A small network was shown many inputs. Here are its activations along a few directions, one row for each input.
Each table varies a few parts of the input and shows all the possible inputs, shuffled.
Descriptions start from the smaller parts, as in this example, which fits no table here: one of 6 places along a line, together with either a single point or one of 11 places around a ring or (one of 3 separate values, together with one of 8 places around a ring).
Shared parts are said once, and a part with two or three values counts as separate values.

Table:
x1: [ 7.63  1.96  0.80  3.32  0.15 -1.53 -2.79 -7.66 -0.83  1.93 -0.83]
x2: [ 7.38  1.78  1.51  2.49  0.98 -1.67 -3.15 -8.15 -0.41  1.68  0.10]
x3: [-3.51  0.85 -1.30 -1.96 -2.37  3.06 -1.81  2.33  2.24 -0.11 -0.09]
x4: [ 0.69  0.57  2.36 -0.07 -1.54  3.79 -0.22  2.21 -0.46 -1.50 -0.89]
x5: [ 0.63 -1.75  1.34  0.45  1.48 -1.67  1.69  2.08  0.98  2.38  3.04]
x6: [-5.31  0.23 -2.32 -1.08  0.67 -0.93 -0.47 -0.51 -1.42 -0.98 -2.56]
x7: [ 7.82  2.19 -0.23  3.44 -0.61 -1.63 -2.65 -6.80 -1.93  2.71 -0.57]
x8: [ 1.29  0.87  2.73  0.05 -1.24  0.19  1.72  2.40 -1.54  0.92 -0.61]
x9: [-3.59  1.18 -0.15 -1.08 -1.23  3.49 -0.42  1.11  1.68 -1.42 -2.55]
x10: [ 1.00  0.69  1.45 -0.12 -2.34  3.67 -0.07  2.88 -1.59 -0.69 -0.64]
x11: [-5.82  0.14 -0.84 -1.64  2.31 -0.97 -0.94 -1.66  0.15 -2.13 -1.91]
x12: [ 0.83 -2.18  0.90  1.23  0.69 -1.28  3.20  1.67  0.03  1.56  1.44]
x13: [ 0.97 -0.12  0.77  0.07 -3.34  3.66 -0.05  3.15 -0.83 -1.08 -0.01]
x14: [ 0.41 -1.71  3.30  0.01  3.29 -1.25  2.67  0.00  0.70  0.90  1.45]
x15: [ 0.46  0.46  3.01 -0.80 -0.72  3.63 -0.59  1.69 -0.03 -1.73  0.04]
x16: [ 0.80  0.59  4.39 -0.78  0.43  0.14  1.21  1.13 -0.03 -0.12  0.08]
x17: [-4.91  0.06 -3.73 -1.97 -0.10 -1.16 -0.75 -0.20 -0.05 -2.60  0.73]
x18: [-1.61 -2.69 -2.99  0.34  2.36 -2.83  1.59 -0.08 -0.09  0.37 -1.17]
x19: [-1.24 -2.12 -3.81 -0.67  2.71 -3.03  1.25  0.06  0.45 -0.93  1.58]
x20: [-3.25  1.22 -1.03 -1.27 -2.07  3.39 -0.24  1.72  0.49 -0.54 -2.29]
x21: [-3.29  0.35 -1.69 -1.15 -3.14  3.35 -0.22  1.91  1.30 -0.90 -1.67]
x22: [ 1.15 -1.61  0.10  0.25  0.98 -1.53  2.78  1.81  0.62  0.29  4.14]
x23: [-1.83 -2.01 -1.34  0.10  4.25 -2.65  1.46 -1.03  0.22 -0.14 -2.09]
x24: [-2.91  0.99 -2.48 -2.20 -2.83  3.15 -0.64  2.02  1.87 -2.22  1.10]
x25: [ 1.02  0.72  3.70  0.00 -0.41  0.29  1.58  1.69 -0.44  0.13 -0.87]
x26: [ 0.89 -1.45  1.60  0.92  1.72 -1.23  3.19  1.34 -0.80  1.95  0.77]
x27: [-1.82 -2.29 -2.60 -0.42  3.19 -3.18  0.11  0.36  0.84  1.23  0.43]
x28: [ 1.24  0.09  2.03  0.30 -2.25  0.15  1.75  2.74 -0.76  0.54  0.04]
x29: [ 1.32  0.47  0.02 -0.92 -3.12  3.40 -0.53  3.24 -0.24 -2.28  2.64]
x30: [-5.56 -0.08 -2.58 -1.72  0.34 -1.26 -1.96  0.12  0.30 -0.48 -0.41]
x31: [ 8.12  2.25 -1.89  3.07 -1.38 -1.85 -3.32 -6.45 -0.45  1.04  2.79]
x32: [-1.55 -1.92 -2.29  0.10  3.44 -2.76  1.61 -0.32 -0.90  0.74 -1.79]
x33: [ 1.07  0.60  2.49 -0.49 -1.51 -0.19  0.17  3.15  0.15  1.30  1.61]
x34: [ 7.57  2.04 -0.61  3.14 -0.89 -1.98 -4.39 -6.12 -0.15  3.09  1.68]
x35: [ 0.80  0.40  1.19 -0.74 -2.62  3.33 -1.63  3.57  0.06 -0.31  1.54]
x36: [-5.35 -0.57 -2.97 -0.92 -0.40 -1.00 -0.43 -0.33 -0.60 -1.33 -1.96]
x37: [ 0.64 -1.62  2.60  0.81  2.51 -1.11  3.06  0.58  0.29  1.16  0.50]
x38: [-2.05 -2.06 -0.66 -0.67  5.03 -2.75  1.09 -1.60  0.63 -0.41 -1.15]
x39: [-5.62  0.17 -1.44 -0.96  1.48 -0.84 -0.61 -1.15 -0.28 -1.88 -2.85]
x40: [-3.83  1.15  0.44 -1.71 -0.38  3.34 -0.80  0.65  2.13 -1.70 -1.58]
x41: [ 7.73  1.46 -1.06  3.91 -1.55 -1.69 -2.76 -6.44 -1.12  2.26  0.06]
x42: [ 1.58  0.70  1.28 -0.67 -1.98 -0.07  1.27  2.87 -0.17 -0.73  2.72]
What do these inputs look like to the network?
Answer: one of 6 places along a line, together with either a single point or one of 6 places around a ring
List by row number the other rows that have the place on the line of 6 in common with x32.
Answer: x6, x7, x8, x10, x20, x26
A walk changes only the place on the line of 6. It starts at x16 and steps to x25. List the rest of the walk in order.
Answer: x8, x28, x33, x42

Table:
x43: [-3.18 -1.01 -0.46 -1.85 -2.27  2.38  1.71  5.36  1.12 -0.08  1.09]
x44: [-2.62  0.36  2.72 -0.53  0.05  2.92  0.81  1.08 -0.58 -2.16 -3.24]
x45: [-1.91 -0.39 -3.07 -1.00 -1.73 -1.75 -0.21  1.45  0.27 -0.93  4.03]
x46: [ 0.34 -1.91 -2.77  0.51  2.23 -1.29  0.80 -0.43  1.68  0.24  3.14]
x47: [-0.28 -0.78  2.77 -1.25 -0.18  2.10  3.00  4.54 -0.48 -1.22  0.34]
x48: [ 0.15  0.10 -1.51  1.37  2.17 -3.21  1.03 -3.99 -0.97  1.17 -2.91]
x49: [-3.23  1.36 -3.43 -1.57 -0.64 -1.09 -2.90 -1.11 -0.41 -1.70 -0.27]
x50: [-0.17  0.55  4.37  0.47  2.24 -0.92  0.19 -2.92 -0.08  0.74 -2.43]
x51: [ 7.56  1.81  1.03  1.88 -4.17  1.30 -1.53 -0.13  0.25  1.00  2.95]
x52: [-5.04  0.77 -0.69 -1.43 -1.38  3.08 -0.90  2.56  0.77 -1.10 -2.94]
x53: [-0.99 -0.89 -2.83 -0.44  2.42 -0.97 -1.59 -3.39  1.42 -0.63 -1.24]
x54: [ 2.06 -0.25  4.38  0.21  2.54 -1.64  1.82  0.95 -0.17  1.76  1.16]
x55: [ 2.05 -2.68 -1.15  1.84  2.08 -3.97  1.55  0.00 -1.67  2.16  0.76]
x56: [ 5.26  2.96  0.64  1.80 -3.36  3.05 -3.78 -3.97 -1.14  0.75 -0.44]
What do these inputs look like to the network?
Answer: one of 2 separate values, together with either a single point or one of 6 places around a ring
Changing only the choice among 2 separate values turns x46 into x53. The same change can be made to x45. Which row results?
Answer: x49

Table:
x57: [-5.48 -2.04 -5.48 -0.92 -0.04  0.40  1.40  2.60  0.03 -0.95 -2.19]
x58: [ 0.05  1.35 -3.45  0.60 -2.17 -2.22 -2.24 -2.23 -1.82  0.32 -0.27]
x59: [-3.51  0.62  1.02 -1.74  3.20  0.55 -1.89 -2.99  2.26 -1.99 -0.50]
x60: [ 4.45  1.16 -0.47  1.17 -3.47  2.06 -1.90 -0.17  0.31  0.98  2.13]
x61: [-0.16  1.96  0.46  0.78 -0.43 -1.48 -1.64 -3.20 -2.22  0.34 -3.44]
x62: [-5.63 -1.70 -1.42 -0.75  1.59  1.13  1.89  1.47 -0.48 -1.03 -5.37]
x63: [ 5.86 -2.03 -2.16  3.14  3.48 -6.58  0.84 -4.77 -0.53  3.05  3.03]
x64: [ 5.86  1.34  1.18  1.00 -4.60  3.21 -1.06  1.97 -0.36  0.16  3.29]
x65: [-6.58 -2.00 -0.33 -3.41 -0.59  0.67  3.15  8.45  1.03 -1.69  2.46]
x66: [ 5.52  2.09  5.00  1.10 -2.98  3.86 -0.10  0.68 -0.61  0.21  0.11]
x67: [ 4.16  1.91  3.38  1.29 -1.77  2.68 -1.11 -1.29  0.06  1.03 -1.07]
x68: [ 5.59 -1.37  1.62  3.01  5.31 -5.54  1.19 -5.61 -1.01  3.23 -0.11]
x69: [-3.19  0.17 -2.89 -2.16  1.48 -0.35 -2.48 -1.91  2.91 -2.07  2.40]
x70: [-6.96 -1.46  3.53 -3.13  0.98  1.60  3.95  7.01  0.43 -1.58 -0.47]
Changing only one part turns x67 into x60. The same change can be made to x66. Which row results?
Answer: x64
What do these inputs look like to the network?
Answer: one of 2 separate values, together with either a single point or one of 6 places along a line
Change only the choice among 2 separate values in x59. List by row number the other rows that result.
Answer: x69

Table:
x71: [-5.19  2.81  4.86 -2.65 -1.33  1.48 -0.44  2.91 -1.32 -1.14 -1.80]
x72: [ 4.87  0.09 -1.67  1.74 -3.30  2.60 -3.40 -0.80 -0.66  1.81  2.22]
x73: [-4.38  2.12  1.94 -1.45 -3.79  0.80  0.61  4.62 -3.25 -0.03 -2.46]
x74: [-5.51 -0.22 -1.91 -3.82  1.65  0.81  0.64  0.47  2.10 -2.57  0.05]
x75: [ 1.32 -0.08 -2.54  2.67 -0.10 -4.05 -1.21 -5.81 -1.15  2.76 -3.18]
x76: [ 5.73 -0.08  2.03  1.52  4.28 -3.37 -1.38 -4.59 -2.27  0.38 -0.73]
x77: [-4.21 -4.20 -1.14  0.02  3.17 -1.56  4.82  5.11 -0.09  2.34 -0.60]
x78: [ 6.61  1.89  3.24  0.70 -0.43  0.10 -0.94 -1.17  2.57  2.36  2.19]
x79: [-3.03 -1.80 -2.43 -0.36 -1.24  3.87  2.33  4.05  0.44 -2.15 -2.67]
x80: [ 0.51  0.48  0.25  1.57  2.40 -3.33 -2.05 -7.53  0.69  1.76 -2.54]
x81: [ 0.33  2.71 -1.54  0.87  0.84  0.90 -3.23 -5.27  1.05 -0.92 -0.82]
x82: [ 7.26  1.35  0.60  2.00 -2.71 -0.55 -0.15  0.38  0.81  3.22  1.60]
x83: [-4.70 -0.89 -4.80 -2.78 -0.85  0.06  1.60  2.20  0.09 -1.40 -0.63]
x84: [-5.46 -0.50 -1.17 -3.16  1.23 -2.00 -1.39  2.34  2.32 -2.93  4.57]
x85: [-3.82 -1.14  0.44 -1.55  1.20  4.55  1.34  2.31  2.43 -3.29 -2.01]
x86: [ 6.41  0.58  4.39  1.94  0.77 -1.50  1.89 -3.43 -0.28  0.54  4.07]
x87: [ 4.14  0.67  1.03  0.46 -0.98  3.33 -4.26 -2.45  1.21  0.91  2.84]
x88: [-4.97 -3.58  1.79 -1.12  5.75 -0.95  3.87  3.42  1.93  1.21 -0.02]
x89: [ 6.44 -0.65 -0.72  2.78  1.83 -3.98 -0.53 -2.95 -4.03  1.41 -1.30]
x90: [ 1.14  2.08 -4.34  2.00 -1.65  0.12 -2.31 -3.55 -0.89  0.14 -1.46]
x91: [-3.32  0.10  3.43 -1.94 -0.76  4.06  0.41  2.97  0.95 -2.60 -2.10]
x92: [-2.55 -0.59  0.53 -0.66 -3.17  3.40  1.45  4.69 -0.99 -1.50 -2.73]
x93: [-4.64 -1.24 -4.06 -2.07 -1.29 -2.73 -0.38  4.01  0.29 -1.80  3.98]
x94: [ 7.00  0.10  1.79  3.27 -1.51 -2.08  2.72 -1.93 -1.94  1.49  3.53]
What do these inputs look like to the network?
Answer: one of 2 separate values, together with either a single point or one of 5 places along a line or one of 6 places around a ring
Changing only the choice among 2 separate values turns x79 into x85. The same change can be made to x90. Which row results?
Answer: x81
Change only the place on the ring of 6 in x80. List by row number the other rows that result.
Answer: x76, x78, x81, x86, x87
